Each row below holds a small network's activations on one record, seen along a few directions.
Records have a field called LEP. Each example row is followed by its value.
Other fields move the rows too, some of them a lot.
(in the rows, 500 means zero)
Random noise pushes rows far along 11 fixed directions. That doesn't count. These rows show it; they differ only by the noise:
[338 523 532 557 477 593 537 525 470 374 455 544 329 407 334 589 610 645
 545 490 532 491 599 524 636 530 549 477 588 611]
[453 402 328 585 548 636 461 527 419 815 417 387 645 402 590 324 725 395
 424 559 665 310 630 477 510 363 441 576 596 370]
[515 529 572 271 374 321 419 543 519 444 491 310 276 631 426 498 453 446
 482 483 396 490 509 632 491 497 552 494 502 548]
[468 367 540 560 527 441 499 367 671 673 574 587 611 388 501 520 399 475
 638 584 491 589 531 607 296 363 446 404 425 520]
[481 365 518 613 592 699 317 541 589 553 486 672 618 430 540 490 501 448
 589 458 440 503 413 582 375 409 582 375 509 346]
[627 584 531 475 509 349 571 372 399 602 559 573 595 414 583 373 431 316
 566 699 545 446 680 590 384 285 613 575 599 494]
[535 384 519 557 487 621 494 530 489 392 491 525 546 515 591 597 579 554
 561 458 546 367 472 588 560 450 498 425 656 471]
[358 460 671 509 497 497 480 519 549 523 535 444 270 581 410 517 414 550
 658 687 453 383 659 432 497 416 502 446 583 509]
[329 370 515 559 513 554 241 527 493 560 267 572 444 576 400 429 401 500
 535 461 435 545 503 377 360 613 610 390 382 362]
[559 545 508 489 467 403 510 379 365 469 428 647 592 400 528 472 503 431
 554 581 579 428 651 647 447 380 653 516 638 538]
[508 439 498 469 485 428 558 451 479 605 557 377 470 482 567 455 525 417
 534 614 545 470 592 623 471 330 494 542 533 506]
[274 443 411 397 450 498 371 532 444 697 349 357 398 568 350 387 484 541
 440 472 487 426 580 321 476 601 494 510 368 481]
[558 405 454 492 461 357 496 359 491 528 442 565 641 474 552 491 377 444
 519 457 507 651 462 575 327 510 542 456 365 507]

[377 330 401 626 512 682 451 545 487 477 321 433 567 566 533 604 675 652
 400 359 627 402 406 431 601 619 375 456 509 460] -> fir
[557 596 590 332 389 217 513 501 651 564 526 245 302 567 402 519 561 440
 422 555 477 487 577 675 487 442 379 543 576 638] -> zafa
[596 529 597 579 520 618 360 664 636 273 469 572 405 597 440 552 453 498
 480 329 334 635 294 413 503 696 527 377 495 386] -> navol
[410 505 525 562 598 666 558 474 411 511 565 614 591 490 530 547 492 554
 528 575 523 352 507 444 496 364 552 542 544 524] -> geli
[592 552 662 491 523 504 553 527 660 433 719 550 428 461 494 577 445 488
 640 576 392 507 485 609 484 372 485 440 597 540] -> lanak
[484 340 420 512 457 560 562 506 707 522 568 433 613 426 458 681 597 651
 458 241 492 626 286 615 470 565 299 402 374 628] -> zafa
[447 418 588 368 520 410 591 365 500 584 718 473 488 532 600 548 332 491
 674 712 458 412 565 676 420 202 538 506 477 575] -> lanak
[218 255 313 484 502 498 533 308 252 586 347 464 594 556 605 536 446 634
 469 535 643 507 519 544 495 453 573 566 265 538] -> tenov
[562 520 585 329 419 413 406 559 408 436 419 394 449 760 550 516 437 501
 474 503 463 196 508 433 505 511 518 500 644 478] -> zafa
[712 491 498 539 577 310 639 300 303 581 597 615 726 570 780 310 139 269
 589 709 492 623 536 342 272 389 632 589 336 359] -> kodi
[473 336 521 735 551 535 556 484 463 328 394 454 389 474 574 576 586 478
 494 490 571 794 437 655 493 480 551 492 432 456] -> pufiv
[691 613 525 580 457 381 451 508 366 385 248 552 596 638 532 434 466 401
 365 439 538 480 496 296 411 695 547 537 583 430] -> geli
[480 389 423 534 433 452 289 515 391 545 154 420 520 591 569 431 650 444
 412 483 644 380 589 569 508 563 540 490 618 376] -> dekik
[515 563 513 491 490 493 472 508 494 434 425 584 549 554 412 503 370 548
 457 401 442 517 437 270 439 691 491 462 420 497] -> pufiv
[458 562 404 561 553 590 520 559 608 593 571 521 504 386 389 423 510 521
 445 400 440 698 424 322 532 658 415 504 328 483] -> kodi
[376 386 601 420 551 612 428 554 721 668 719 449 439 524 481 550 435 555
 668 593 390 353 476 549 461 323 397 393 492 479] -> kodi
[570 581 425 355 502 555 482 565 489 518 632 464 518 396 507 454 608 404
 437 411 439 501 424 706 545 382 578 554 509 506] -> navol
[418 330 330 486 540 599 520 415 200 562 372 459 709 632 747 470 508 542
 436 535 679 232 507 400 553 438 527 587 472 410] -> fir
[749 376 664 637 458 403 378 516 646 370 355 530 594 648 631 602 488 392
 512 449 498 529 388 632 305 512 458 371 648 400] -> geli
[374 372 479 675 583 493 402 467 470 723 360 496 487 532 505 316 398 401
 532 630 510 630 588 297 325 515 533 500 329 324] -> lanak
[717 476 468 527 435 426 527 491 431 410 418 487 628 532 628 485 532 425
 470 414 559 506 466 537 483 556 503 478 591 452] -> navol
[431 294 565 620 405 379 511 363 571 347 276 598 574 620 500 743 397 766
 592 435 608 482 497 417 456 724 351 310 516 600] -> fir
[468 532 474 379 503 494 372 516 309 489 361 466 496 627 520 416 449 413
 404 495 477 423 481 475 455 495 654 574 446 420] -> fonom
[582 448 597 380 412 432 436 610 546 304 531 296 250 623 573 600 613 452
 507 480 455 504 439 841 613 409 541 480 629 494] -> dekik
[589 542 453 396 476 463 341 524 634 720 461 453 681 524 554 454 631 427
 401 526 554 204 528 595 476 422 365 489 693 443] -> tenov
[578 668 511 373 548 517 526 463 456 529 674 655 613 429 526 440 396 438
 553 572 427 396 520 497 485 385 601 548 531 516] -> dekik
[565 449 348 470 507 537 702 376 220 428 529 510 763 501 716 560 535 500
 392 429 627 442 398 590 508 378 568 648 446 576] -> gevi
[476 545 590 740 596 675 476 665 656 425 485 501 324 434 368 502 609 497
 470 467 445 689 454 390 547 603 444 456 529 417] -> pufiv
[622 458 508 710 585 724 498 602 456 403 420 515 653 588 672 557 663 484
 407 440 591 348 381 419 552 500 434 518 680 374] -> gevi
[480 531 432 572 507 473 435 374 521 457 344 745 716 470 481 577 477 599
 424 445 591 482 471 452 473 645 475 457 484 524] -> tenov
[523 369 551 586 552 588 553 614 696 606 633 240 440 584 570 542 573 468
 469 490 457 552 361 485 461 430 284 502 450 452] -> gevi

Which value of LEP does each new row have?
[511 692 562 533 571 486 525 585 643 605 578 412 407 521 367 426 507 419
 372 544 415 597 463 330 455 539 394 591 430 509] -> gevi
[542 489 500 498 525 483 446 528 397 673 435 392 542 592 601 350 517 369
 464 614 542 292 605 412 444 388 508 573 603 386] -> zafa
[516 419 540 651 559 468 533 430 786 725 624 557 602 351 478 498 468 466
 603 589 490 638 520 528 325 412 325 416 450 505] -> lanak
[406 411 487 595 554 573 533 438 475 382 462 623 557 519 533 618 425 648
 529 455 517 579 407 438 518 585 500 456 390 519] -> fir
[620 576 492 602 535 474 666 573 308 321 541 301 255 509 654 412 674 348
 427 627 591 652 581 627 738 416 593 674 611 427] -> kodi
[452 501 425 644 576 612 564 506 481 713 463 468 651 506 504 420 544 508
 400 538 593 384 540 197 463 531 352 573 486 458] -> geli
[619 551 454 237 435 426 383 471 550 530 519 540 704 497 518 535 484 455
 418 363 448 353 378 692 408 454 508 470 516 541] -> pufiv
[568 600 476 470 522 310 523 332 150 428 343 653 601 570 628 371 324 372
 473 639 573 501 620 444 417 467 754 626 462 454] -> fir
[489 470 512 471 531 533 447 487 423 537 484 589 612 627 520 456 287 498
 511 460 409 435 422 264 351 549 558 479 369 433] -> zafa
[495 527 424 494 548 402 660 431 470 651 643 359 462 446 569 387 481 389
 463 642 533 667 548 516 501 390 465 641 348 511] -> dekik
[542 358 587 592 477 405 503 517 619 578 425 246 442 648 586 552 581 437
 455 559 559 501 481 576 405 429 329 499 550 478] -> gevi
